 .31  -.73  -.57  -.07   .06  -.54
-.35   .00   .16   .00   .27  -.07
>> .31, -.07

 .14  -.20  -.50  -.02   .24   .57 >> .14, .57

-.14   .68  -.37   .75 >> -.14, .75

-.63   .64  -.62  -.68 >> -.63, -.68

-.43  -.46   .69   .22  -.19   .09
-.44  -.45   .68   .22  -.19   .09
>> -.43, .09

-.78  -.38  -.43  -.41  -.11 >> -.78, -.11

-.21   .07   .16  -.61 >> -.21, -.61

 .80  -.41   .14   .15   .22  -.44 >> .80, -.44
---
.40 .15 .00 -.12 .71 -.06 .08
.05 .04 -.08 -.40 .49 -.14 .31
⇒ .15

.02 .17 .80 -.55 -.40
.44 .16 -.33 -.34 .53
⇒ .17

-.72 .11 -.61 .39 -.16 .35
-.01 -.57 .10 .44 -.21 -.19
⇒ .11

-.19 .30 -.63 -.57 -.47 .35 .33
.54 -.46 .63 .09 .03 -.35 -.41
⇒ .30

.52 -.21 -.05 -.35 .31 .26
-.48 -.12 -.77 .39 -.06 .19
⇒ -.21

-.17 .19 -.20 -.67 .22 -.01
-.39 -.18 .11 .13 -.47 .04
⇒ .19

.00 -.20 -.02 -.64 -.14 -.13
.03 -.48 -.18 -.58 .00 -.14
⇒ -.20

-.02 .11 .12 -.02
-.16 .31 -.09 -.63
⇒ .11
---
[[ .32 -.04 -.14 -.27  .16  .23  .14  .26 -.44 -.37 -.08  .18 -.02 -.08
  -.02  .20]
 [ .06 -.19 -.11 -.24  .22 -.01  .28  .00 -.47 -.51 -.26  .21 -.13 -.02
   .04  .15]
 [ .13 -.09 -.25 -.17  .40 -.02  .24  .17 -.63 -.64 -.31  .14  .08 -.18
   .16  .14]
 [ .08  .29 -.10 -.34  .31  .08 -.08  .15 -.42 -.52 -.24  .09  .16 -.13
   .24  .29]
 [ .13 -.08 -.34 -.33  .21  .10  .28  .42 -.40 -.50 -.22  .32  .08  .03
   .13  .12]
 [-.01  .11  .05 -.35  .03 -.04  .17  .35 -.39 -.71 -.14  .02  .12  .07
   .08  .06]]	.11

[[ .28 -.32  .03 -.65 -.52 -.14  .46 -.40  .20  .12 -.23  .51  .00]
 [-.30 -.32  .05  .31  .43  .12  .04 -.34 -.12  .10  .31  .26 -.17]
 [-.18  .10 -.06 -.17  .23 -.15  .04 -.17 -.24 -.28  .59 -.02 -.37]
 [ .15 -.36 -.01  .26  .06  .14  .00  .08 -.53 -.12 -.17 -.31  .10]
 [-.19 -.12  .32  .60  .39 -.32  .25  .59 -.33 -.24 -.05  .12  .00]]	-.12

[[ .35 -.12  .34 -.12 -.47  .31 -.32  .22 -.07 -.29 -.10 -.40 -.48  .39
  -.04]
 [-.27 -.10 -.33 -.17  .14 -.53 -.15 -.19 -.10 -.14 -.19 -.05  .59  .02
  -.11]
 [-.25  .11 -.19 -.28 -.19 -.01  .41 -.24 -.04 -.27 -.30  .50 -.19 -.26
   .09]
 [-.14  .26 -.05  .02 -.60 -.08  .13 -.02 -.27 -.37 -.36  .08 -.24 -.20
  -.04]
 [-.32 -.09 -.38 -.15  .14 -.56 -.14 -.21 -.11 -.11 -.23 -.02  .59 -.05
  -.14]
 [ .27 -.17  .29 -.31 -.25  .40 -.08  .09  .07 -.26 -.04 -.11 -.48  .35
   .10]
 [ .34 -.19  .33 -.25 -.28  .38 -.23  .15  .03 -.24 -.03 -.28 -.47  .42
   .05]
 [ .35 -.22  .33 -.19 -.26  .36 -.34  .18  .02 -.18  .01 -.42 -.44  .45
   .03]
 [ .05  .19  .12  .00 -.68  .05 -.02  .11 -.26 -.42 -.31 -.09 -.36  .00
  -.07]
 [-.18 -.23 -.02 -.04 -.08  .06 -.36 -.10  .28  .24 -.10 -.51 -.20  .03
   .13]
 [ .34 -.24  .35 -.17 -.22  .36 -.37  .17  .05 -.13  .06 -.47 -.41  .46
   .05]
 [-.33 -.09 -.36 -.16  .15 -.52 -.09 -.23 -.06 -.11 -.22  .01  .59 -.04
  -.10]]	-.09

[[.45 .46 .54 .44 .40 .43]
 [.46 .42 .40 .36 .38 .27]
 [.48 .42 .50 .38 .40 .42]
 [.37 .44 .41 .46 .41 .40]
 [.49 .43 .49 .46 .41 .40]
 [.46 .43 .58 .36 .36 .29]]	.43

[[-.08 -.24  .35  .36  .19  .02  .27 -.70  .38  .06 -.07]
 [ .32  .37  .21  .29 -.22 -.06  .10  .33 -.31 -.55  .18]
 [-.41 -.63 -.37 -.29  .21  .24  .40  .44 -.30  .19  .53]
 [ .49  .00 -.40 -.10 -.23  .03 -.41  .43  .06  .10  .38]
 [-.41  .17 -.15  .29  .21 -.44  .09 -.17  .01  .07  .67]]	.17

[[-.09 -.01 -.01 -.37 -.01 -.16 -.23]
 [-.26  .04 -.06 -.27 -.13 -.20 -.31]
 [-.12  .02 -.03 -.14 -.06 -.10 -.16]
 [ .20  .03 -.02  .44 -.06  .14  .20]
 [-.13  .05  .02  .27 -.11  .04  .03]
 [-.50  .14 -.16  .15 -.37 -.18 -.33]
 [-.14  .07 -.04  .18 -.12  .00 -.03]
 [ .17 -.01  .02  .39  .06  .20  .31]
 [-.10  .01 -.02 -.07 -.06 -.06 -.09]
 [-.06  .01 -.02  .08 -.05  .00 -.01]
 [-.02 -.04  .02 -.59  .09 -.19 -.26]
 [ .21 -.08  .09 -.15  .21  .07  .13]]	-.08

[[ .10 -.21  .23  .04 -.30  .03 -.11  .00  .11 -.16  .01 -.21  .12  .04
   .47]
 [-.24 -.12 -.05  .01  .00 -.09 -.12 -.07  .01  .15 -.12  .11 -.07  .01
  -.04]
 [ .25  .24  .16  .01  .20  .20 -.73 -.02 -.20 -.14  .22 -.22 -.12 -.04
  -.01]
 [ .17  .27  .24  .04  .33  .25 -.04 -.12 -.30 -.09  .23 -.27 -.11 -.05
  -.03]
 [-.29 -.07  .36  .12  .24  .13 -.08 -.31 -.27  .13  .05 -.23 -.14 -.01
   .21]
 [-.42 -.18  .06  .05  .07 -.08 -.16 -.20 -.06  .23 -.14  .06  .00  .02
   .04]
 [ .02  .03  .18  .04  .09  .11  .40 -.10 -.12 -.03  .08 -.16  .02 -.01
   .11]
 [-.12 -.04 -.01  .00  .05 -.03  .24 -.05 -.02  .07 -.04  .03  .03  .00
  -.01]]	-.04

[[ .03  .03  .59 -.32 -.31 -.31  .14  .25 -.15  .05 -.06  .13  .37]
 [-.07 -.14 -.02  .34  .07 -.50 -.54 -.08  .08 -.27 -.39  .10 -.20]
 [-.03  .69  .37  .59 -.30 -.26  .55 -.15  .05 -.16  .26  .06 -.40]
 [-.09 -.30  .18  .01 -.03 -.11 -.25  .04  .03 -.03  .01 -.03  .11]
 [-.11  .08  .62 -.25 -.09  .04 -.53 -.09  .24  .10 -.16 -.03 -.27]]	.08
---
-.30 -.37 -.40 -.70: -.70
.05 .20 -.66 .57: .57
-.03 -.02 -.60 -.06: -.06
-.03 -.66 .03 .16: .16
.09 -.49 -.24 .59: .59
-.27 -.64 .43 .45: .45
-.56 .70 .53 -.62: -.62
.35 .65 -.47 .57: .57
.77 .25 .31 -.71: -.71
-.78 -.64 .00 -.12: -.12
---
array([ .19, -.47,  .29, -.09,  .04, -.68]) | .04
array([ .66, -.31, -.28,  .16, -.23,  .14]) | -.23
array([-.46, -.58, -.34,  .55, -.21, -.43]) | -.21
array([ .55, -.69, -.42, -.60,  .44, -.22]) | .44
array([ .36, -.13,  .14, -.28, -.33,  .74]) | -.33
array([-.19,  .00, -.44,  .04,  .65, -.37]) | .65
array([-.69, -.39, -.18,  .37,  .03, -.62]) | .03
array([ .42, -.27,  .08, -.22,  .59, -.44]) | .59
